These are the activations of a small neural network, seen along a few directions. Each row is one input.
In each table, some parts of the input vary, and every possible input appears once, in random order.
Descriptions start from the smaller parts, as in this example, which fits no table here: one of 8 places around a ring, together with either a single point or one of 11 places along a line or (one of 3 separate values, together with one of 6 places along a line).
Shared parts are said once, and a part with two or three values counts as separate values.
In the rows, 100 means zero.

Other details of the inputs shift rows strongly along two fixed directions, in all tables alike. That doesn't count.

Table:
r1: 146 71 112 125 144 104 99 102 35 62 74 78 39 93 72 143
r2: 82 165 42 81 96 67 93 82 121 109 125 110 147 62 135 72
r3: 77 176 39 84 104 68 97 76 126 130 129 101 154 60 135 70
r4: 127 115 100 101 114 89 112 87 90 68 100 102 98 98 101 98
r5: 65 176 43 90 109 66 96 77 121 146 125 91 152 59 137 70
r6: 51 46 133 93 39 149 71 147 130 144 106 109 100 142 103 108
r7: 151 82 118 110 130 105 106 99 51 42 82 102 63 101 78 130
r8: 154 74 109 120 143 106 102 102 38 54 77 82 42 94 67 144
r9: 102 140 46 75 89 53 110 97 142 129 111 107 108 58 105 53
r10: 100 152 50 78 100 62 118 83 146 143 115 95 118 69 113 50
r11: 120 121 93 104 108 87 118 85 96 87 96 100 102 97 106 92
r12: 163 74 112 110 136 102 107 103 36 21 72 99 43 92 70 140
r13: 128 93 119 120 131 100 111 95 58 69 83 89 76 99 91 120
r14: 151 80 118 107 127 102 106 101 49 35 81 106 63 99 78 130
r15: 72 179 39 86 106 68 97 76 126 140 129 96 156 59 135 69
r16: 40 51 159 116 76 153 72 114 117 137 111 104 128 146 91 124
r17: 116 113 107 111 121 91 112 89 82 89 94 87 94 97 105 103
r18: 51 47 134 97 42 152 75 145 125 147 105 103 100 142 103 111
r19: 97 153 51 79 101 63 119 83 144 150 116 89 119 69 112 50
r20: 34 42 151 121 87 151 58 113 113 154 107 90 111 132 82 134
r21: 160 71 109 113 138 104 101 104 40 37 76 93 39 95 68 144
r22: 160 77 114 117 142 108 108 101 37 35 73 89 44 95 70 142
r23: 40 45 156 107 66 148 69 116 122 121 113 119 129 145 92 120
r24: 102 145 52 74 93 58 113 89 143 127 113 105 116 69 112 49
r25: 101 131 73 93 103 79 117 89 116 130 100 84 108 81 117 72
r26: 111 126 80 93 103 78 119 89 114 96 102 105 108 93 113 75
r27: 159 74 112 109 134 98 108 104 38 20 70 101 42 90 68 138
r28: 120 120 92 100 104 85 115 86 100 83 98 105 103 98 106 89
r29: 37 47 145 101 45 141 77 131 126 121 103 119 120 153 111 104
r30: 137 81 124 122 135 107 104 100 46 66 78 86 63 101 83 132
r31: 49 51 142 100 47 156 78 133 125 137 102 103 115 152 112 110
r32: 114 123 78 92 101 75 119 91 109 85 100 109 106 91 112 75
r33: 125 116 103 107 120 93 115 88 84 79 97 91 96 99 100 102
r34: 156 78 115 120 142 110 107 101 36 44 73 85 45 96 69 142
r35: 47 48 139 95 40 149 73 136 128 128 102 113 116 149 112 105
r36: 35 43 156 106 63 143 69 117 122 119 111 121 128 143 91 118
r37: 110 128 80 96 107 80 122 87 112 101 101 100 109 92 113 77
r38: 130 114 102 105 119 91 116 88 82 68 97 97 93 99 100 103
r39: 40 49 158 113 74 153 72 113 120 131 112 109 129 146 92 124
r40: 108 135 69 90 102 80 118 88 121 122 103 89 112 82 113 71
r41: 114 129 70 86 96 78 114 92 121 106 103 100 108 85 112 70
r42: 96 142 52 86 100 64 116 90 131 154 111 85 106 61 111 61
r43: 39 50 150 105 46 141 73 123 122 119 104 120 125 152 106 111
r44: 151 83 119 115 134 106 109 99 47 46 80 96 63 101 78 132
r45: 102 149 52 75 96 61 115 86 146 135 115 101 116 71 112 49
r46: 83 171 41 82 100 69 94 79 123 117 127 106 148 62 135 71
r47: 79 163 41 81 95 62 94 83 120 105 123 111 146 59 133 70
r48: 123 111 97 98 109 80 112 90 87 59 97 108 96 94 100 95
r49: 38 56 156 116 62 149 78 120 113 143 100 98 119 151 111 119
r50: 159 70 107 109 135 95 103 106 39 28 72 98 37 88 66 141
r51: 40 68 144 110 61 145 80 113 128 146 109 103 132 148 108 110
r52: 162 70 108 110 136 100 102 106 38 30 74 97 38 91 68 143
r53: 143 92 114 109 125 99 114 95 61 42 87 105 75 100 86 117
r54: 40 41 149 108 78 153 58 114 125 137 112 106 117 136 79 132
r55: 100 128 83 101 111 78 122 87 108 117 98 89 107 88 118 78
r56: 43 48 156 115 81 153 65 114 117 145 111 101 124 142 85 130
r57: 159 72 109 117 142 105 103 103 38 44 75 87 40 94 68 145
r58: 128 113 97 99 112 84 112 88 87 61 99 106 97 95 101 97
r59: 44 46 139 95 38 145 73 138 127 125 100 114 115 148 110 103
r60: 107 141 46 75 91 58 111 96 141 129 113 105 108 60 107 55
r61: 103 146 47 82 99 64 117 91 137 149 114 90 110 62 107 59
r62: 89 149 55 83 102 63 118 82 140 156 112 84 116 67 117 52
r63: 107 129 81 98 108 81 123 87 112 110 101 94 110 92 113 78
r64: 43 52 149 106 48 146 74 121 123 122 107 118 126 154 107 112
r65: 144 82 114 105 125 95 106 100 55 39 81 107 67 95 77 125
r66: 95 145 51 73 91 53 112 90 147 129 112 107 117 67 111 45
Description of these inputs: one of 6 places along a line, together with either a single point or one of 10 places along a line.
Changing only the place on the line of 6 turns r44 into r7. The same change can be made to r57. Which row results?
> r21
Changing only the place on the line of 6 turns r33 into r58. The same change can be made to r40. Which row results?
> r35
List by row number the other rows that have the place on the line of 6 in common with r29.
> r9, r27, r36, r43, r47, r48, r50, r59, r65, r66
A walk changes only the place on the line of 6. It starts at r20 and steps to r34. List the rest of the walk in order.
> r22, r54, r12, r27
Change only the place on the line of 10 in r20. List by row number the other rows that result.
> r1, r13, r17, r25, r30, r42, r49, r55, r62

Table:
r67: 83 92 106 101 87 114 92 108 101 103 100 102 107 114 109 105
r68: 85 91 113 98 86 108 94 104 107 96 104 110 114 112 104 101
r69: 122 108 91 97 105 89 114 102 90 87 92 96 85 92 103 93
r70: 112 111 91 107 125 87 101 88 83 97 95 89 91 82 93 107
r71: 119 114 84 99 103 95 105 107 82 91 95 94 87 89 108 101
r72: 86 94 113 106 89 112 99 102 103 104 102 102 110 117 107 103
r73: 128 103 86 95 102 88 108 104 93 83 93 100 78 90 95 96
r74: 88 95 112 104 88 113 99 107 101 112 101 97 106 115 109 101
r75: 84 92 109 102 86 113 95 107 102 102 100 102 109 114 110 104
r76: 79 86 117 106 107 106 84 93 105 106 109 107 114 103 88 112
r77: 129 103 92 95 105 85 115 99 94 79 90 100 81 94 97 92
r78: 86 92 106 100 86 115 93 113 98 110 99 97 101 112 110 103
r79: 85 94 102 100 85 115 89 111 101 107 103 103 106 110 108 108
r80: 118 105 92 106 126 84 107 89 86 94 94 92 84 80 84 105
r81: 83 95 109 102 87 112 96 103 105 104 102 102 112 114 110 102
r82: 118 111 96 99 107 89 109 92 90 72 96 107 100 94 102 95
r83: 92 84 112 97 85 108 98 106 115 108 98 104 100 114 99 95
r84: 121 106 88 96 104 92 109 106 86 86 94 96 81 90 102 97
r85: 117 112 94 107 129 92 103 82 88 89 101 92 98 88 91 110
r86: 112 110 92 109 127 86 101 83 85 88 98 94 95 84 93 110
r87: 84 87 119 105 109 112 86 92 108 106 112 105 116 107 87 113
r88: 90 90 114 102 87 110 102 108 107 113 100 100 101 114 102 97
r89: 85 90 106 97 86 110 95 113 107 114 101 99 99 110 104 97
r90: 117 112 85 98 104 94 106 104 83 89 95 94 88 90 109 99
r91: 85 93 106 97 84 111 88 108 106 101 106 111 112 107 102 104
r92: 84 90 111 98 87 110 91 106 104 96 103 110 111 112 103 102
r93: 88 84 104 94 82 107 93 110 115 110 102 104 98 108 98 97
r94: 89 84 115 106 106 115 92 99 105 118 103 94 100 105 85 113
r95: 117 116 91 105 127 92 104 85 87 99 99 87 95 84 92 107
r96: 86 94 110 102 86 114 96 109 101 110 99 97 105 113 111 101
r97: 89 85 106 95 84 107 95 109 115 110 100 104 98 111 98 95
r98: 122 109 85 97 103 92 108 107 87 89 94 96 81 89 102 98
r99: 125 98 93 105 127 82 108 88 91 88 92 97 82 82 77 104
r100: 86 93 108 101 86 114 96 111 100 110 99 98 104 112 111 101
r101: 132 103 98 100 108 86 119 96 91 79 89 101 81 98 94 93
r102: 117 109 91 95 105 90 104 98 87 72 97 107 96 90 101 100
r103: 68 168 39 81 127 41 105 42 193 189 142 99 167 43 89 42
r104: 81 94 102 98 85 113 91 108 104 107 104 103 109 109 109 105
r105: 121 111 100 102 109 87 113 91 88 72 97 106 99 97 99 96
r106: 88 90 111 99 86 111 99 110 107 111 99 100 101 112 105 97
What do these inputs look like to the network?
> one of 5 places along a line, together with either one of 2 separate values or one of 6 places along a line
Changing only the place on the line of 5 turns r81 into r106. The same change can be made to r75. Which row results?
> r69
Changing only the place on the line of 5 turns r78 into r92. The same change can be made to r74. Which row results?
> r105
List by row number the other rows that have the place on the line of 5 in common with r99.
> r73, r77, r83, r93, r97, r101, r103
Change only the choice among 2 separate values in r70. List by row number the other rows that result.
> r95
Change only the place on the line of 5 in r102. List by row number the other rows that result.
> r84, r90, r93, r104

Table:
r107: 60 38 152 106 82 147 65 112 115 105 109 115 114 140 77 134
r108: 142 71 121 104 84 112 118 128 50 29 67 109 54 124 104 116
r109: 158 114 78 99 110 91 123 118 41 37 73 93 53 90 118 108
r110: 163 84 124 120 143 98 131 91 52 48 71 87 52 106 76 118
r111: 100 140 62 99 136 69 92 66 112 111 120 98 127 61 91 98
r112: 26 96 100 87 49 131 75 119 154 179 126 101 144 123 125 84
r113: 97 62 125 95 59 131 98 133 100 94 92 109 81 140 103 106
r114: 40 68 145 105 55 148 71 129 99 114 108 108 126 147 126 118
r115: 140 87 110 111 136 88 115 92 75 69 86 94 65 90 69 112
r116: 39 64 149 100 47 136 77 122 129 123 112 122 137 150 115 99
r117: 100 173 40 86 114 48 116 73 119 113 116 98 133 54 131 56
r118: 99 102 90 107 126 91 88 89 93 111 105 95 98 75 79 115
r119: 114 133 86 96 134 73 106 59 113 82 111 112 129 77 88 89
r120: 107 115 90 112 135 83 101 81 90 117 103 85 96 76 85 107
r121: 105 122 80 96 95 91 110 105 82 82 90 96 96 92 123 93
r122: 105 159 52 84 103 42 124 70 137 108 113 112 133 63 119 47
r123: 51 31 143 99 60 140 72 130 131 144 99 100 90 138 85 111
r124: 106 148 50 84 141 38 110 53 147 132 124 103 125 37 74 63
r125: 20 93 123 109 86 133 57 83 141 154 136 107 168 121 103 115
r126: 164 73 117 98 85 122 119 136 56 43 71 98 40 121 95 116
r127: 152 82 96 109 122 97 107 115 43 63 65 80 34 88 88 124
r128: 137 77 114 101 85 138 105 140 53 67 78 87 55 122 109 124
r129: 108 162 64 107 149 58 122 49 120 142 113 76 126 58 100 77
r130: 68 105 91 85 64 96 98 107 147 134 113 115 126 108 116 71
What do these inputs look like to the network?
> one of 2 separate values, together with either a single point or one of 5 places along a line or one of 6 places along a line
Changing only the choice among 2 separate values turns r108 into r121. The same change can be made to r113. Which row results?
> r112
Change only the choice among 2 separate values in r117. List by row number the other rows that result.
> r122
Change only the choice among 2 separate values in r123. List by row number the other rows that result.
> r127
